These are the activations of a small neural network, seen along a few directions. Each row is one input.
In each table, some parts of the input vary, and every possible input appears once, in random order.
Descriptions start from the smaller parts, as in this example, which fits no table here: ring(5) and (point or line(11) or (values(3) and line(4))).
Shared parts are said once, and a part with two or three values counts as separate values.
In the rows, zero is written as 128.

A family of inputs:
r1: [152 197 143 173 105  71 158 150 116 173 165  81 138 181 120]
r2: [142 129 119 172 118  71 165 118  53 147 161 124 200 169 112]
r3: [184  64  93 130 127 195 190 217 175 104 224 132 136 110 177]
r4: [ 72 152 120 100 150 177 109 158 122 126  85 180 121 104 142]
r5: [ 68 206 149 178 131 141 126 124 134 141 149  80 134 177 169]
r6: [107 123 147  73 165 195  67 141  95 118  86 115 111  91 119]
r7: [166  90 113 142 110  42 132 115 139 146 112 143 165 104 108]
r8: [163 106 130 144 126 148 186 181 150  43 252 131 103  78 144]
r9: [166 140 138 142  91  90 120 125 128 144 104 144  72 194 139]
r10: [ 46 218 111 138 150 165 149 135 128 137 146 107 170  88 119]
r11: [ 89  80  67  85 135  98 115  91 140 114 106 155 184 108 120]
r12: [104 158 169 150 143 137  99 164 153 133  82 149  92 154 165]
r13: [111 101  90  90 134 130 132 138  96  94  74 181 173 118 103]
r14: [182 118 132 138  92  83 144 104 105 128  98 183 144 125 106]
r15: [171  75  79 146 189 177 211 138 182  57 208 101  92 127 128]
r16: [ 68 148 124  86 171 130 125 130 159 139  96 132 134  73 153]
r17: [193  69 131 114  97 117  97  49  56 138 113 127  99 142  98]
r18: [136  93 135  55 114 164 112  93  78 106  85 116 137  83  88]
r19: [ 89 158 158 152 141 110 102 161 204 163 101 112 101 102 150]
r20: [186 105 161 125  98 114  67 102 119 143 115  88  51 176 105]
r21: [118 142 185 124 124 185  49 109 151 141 108 102  56 152 123]
r22: [ 71 144  83 127 122 137 152  69  90 121 155 133 222 142 118]
r23: [157 126 166 157 111  65 137 133 171 187 118 129 111 145 138]
What is each input in this table made of?
Answer: values(3) or (line(4) and ring(5))
What sort of input is r7?
Answer: line(4) and ring(5)

A family of inputs:
r24: [ 40 202 155 126 171 149 104 149 212 129  72  80 115  94 201]
r25: [146  74  75 109 144  52 144 116 139 133 144 115 138 137 124]
r26: [123 125 116 160 142 103 149  99  90 146 129 109 231 111 117]
r27: [175 138 149 151 139 149  89 136 180 152 180  95  74 142 150]
r28: [156 154 135 161  99  98 155 179 169 131 143  48  88 145 171]
r29: [143 197 149 135 104 173  81 124 123 107 140  53 124 111 120]
r30: [127 100 111  83 150 124  83  69  66 131 154 117 164  94 122]
r31: [117 157 127 106  94 106 110 103  69 175  92 151 133 186 103]
r32: [192 117 163 124 142 163  92 209 180 150 140 105  82 126 123]
r33: [146 121 109 136  65  66 120 122 150 155  98 149  94 187 110]
r34: [178  66 167 111 107 125  89 129 136 156  75 176  74 156 138]
r35: [124 103  79 120 115 128 199 148 156  99 190 153 100 155 129]
r36: [ 91 181 175 184 136 131 141 142  99 139 158  58 145 163 116]
r37: [109 167  83 112 120 161 197 133 101  83 155 138 154 130  95]
r38: [104 160 157 184 120  87 128  98  52 163  91 160 146 175 100]
r39: [113 155 115 159 117 165 191 134 102  97 178 146 201 135 148]
r40: [133 113 126 105 140 228 156 135 108  62 123 149 137 101  98]
r41: [155 150 160 187  96  41 164 138 129 167  96 174 122 155 112]
r42: [164  84 109 128 134  78 130 103 140 128 143 123 117  56 109]
r43: [142 157 138 118 111 130  58  67  60 145  95 163 111 146 113]
r44: [ 84 174 153 133 119 143 133 152 108 137 151  57 113 168  82]
r45: [176  38 136 105 149 117 140 131 157 118  93 128 128  79  98]
r46: [149 154 155 213 111  79 148 187 157 128 161  58 117 140 180]
r47: [132 108  85 180 128 112 175 143 155  78 203 153 141 158 164]
r48: [ 42 177 143  90 137  94  86 135 143 174  29 184 108 106 192]
r49: [188 131 146 145  62  98  99 106 150 137  86 162  91 124 135]
r50: [150  75 119  78 155 149  87 121  79 111  91 111 175  83 100]
r51: [164 131 100 130 126 138 173 135 152  62 179 166  86  88 130]
r52: [ 92 107 103  76 139  96 152  92  76 148 136  99 174 134  79]
r53: [ 25 120  99  63 204  99  93 105 169 144  83 148 158  84 164]
r54: [142 137 179  94 163 212  68 157 118 147 139  87 119 157 106]
r55: [170  67 115 130 130 192 169 155 170  67 132 159  92 104 130]
r56: [125 133 103 103 127 215 126  89 102  91 191 165 142 122 134]
r57: [128  62 101 169 128  56 139 127 139 163 179 124 168 123 139]
r58: [ 37 171  90  96 168 183 147 141 205  93 105 181 142  83 186]
r59: [126  99 183 103 116 168  92 101  66 160  56 162 102 151  89]
The inputs of r33 and r35 match in every part but one. If r59 is changed in the same way as r33 into r35, which row does it become?
Answer: r40
What is each input in this table made of?
Answer: values(4) and (point or (values(2) and line(4)))
Change only the values(2) part in r50. List by row number the other rows that result.
Answer: r45
Change only the values(4) part in r48. List by row number the other rows that result.
Answer: r24, r53, r58
Which other rows agree with r44 in the values(4) part? List them by row number.
Answer: r24, r27, r28, r29, r32, r36, r46, r54

A family of inputs:
r60: [ 76 150  67 152 147 145 217 158 177  89 227 150 189 124 177]
r61: [ 78 159 152  93 147 199  99 115  79 133  73 127 168  99  99]
r62: [ 76 189 174 130 136 157  60 161 116 134  82 105  98 161 151]
r63: [163  54  99  90 138 175 127 138 180  45 191 169  58 105 155]
r64: [144 128 152 172 132  73 131 127 152 174  85 130  93 164 128]
r65: [135  79 119 120 122  91 143 113  97 153  79 157 167 100 100]
r66: [ 97 129 117  82 128 113 119  97 111 143  63 139 145  67 109]
r67: [180  97  88 146 168 160 158 161 163  93 247  55 129 148 134]
r68: [100 167 150 128 128  85  90 129 160 160  74 114  81 129 149]
r69: [188 149 151 167  86  99 127 119 111 151 141 115  98 190 120]
r70: [171 107 139 129  75 110 136  90  61 132 147 147 182 121  86]
What is each input in this table made of?
Answer: values(3) or (values(2) and line(4))
Change only the line(4) part in r68. List by row number the other rows that result.
Answer: r62, r64, r69

A family of inputs:
r71: [243  83 144 193  76  30 150 122  93 175 152 129 110 207 104]
r72: [ 84 127  71 131 169 142 185 156 188  96 200 124 142 104 169]
r73: [118 128 109 133 117 121 166  94  71 134 129 143 203 127  97]
r74: [ 42 181 134 119 137  99  87 109 141 159  52 131 135 123 150]
r75: [102 165  97 140 155 182 181 167 146  79 210 119 151 128 150]
r76: [138  67 104  94 118 102 151 103 118 140  90 176 153  80 110]
r77: [224 121 147 208 118  88 165 185 182 128 237  96  60 202 153]
r78: [156 104 118 105 113 142 128  94  58 115 126 136 179 128  73]
r79: [167  70 115  84 103 137 119  90  81 123 114 170 139 102  91]
r80: [ 60 203 165 138 134 136  93 109 107 168  71 106 156 139 136]
r81: [114  96  89 114 151 167 161 170 205  76 172 139 106  89 164]
r82: [ 96 180 178 115 134 155  57 119  83 149  72 101 121 121 114]
r83: [187 158 210 197  86  41  72 146 140 210  97  90  64 217 140]
r84: [111 154 170  87 129 155  62 117 125 145  42 121  81 112 120]
r85: [131 126 105 126 160 203 146 160 128  63 211 100 122 114 126]
r86: [150  98 113 101 152 203 145 162 176  62 186 123  92 102 145]
r87: [107 100  80 115 126  81 166  87 106 137 114 160 190 103 115]
r88: [ 74 143 155 103 126 120  70 115 158 144  30 139  98 106 148]
What is each input in this table made of?
Answer: values(3) and (point or ring(5))
The inputs of r88 and r76 match in every part but the values(3) part. If r83 is changed in the same way as r88 into r76, which row does it become?
Answer: r71
Change only the ring(5) part in r84. List by row number the other rows that result.
Answer: r74, r80, r82, r88
Start at r79 and move only the ring(5) part, one step at a time. The first step leads to r78. Which rows follow, in order?
Answer: r73, r87, r76
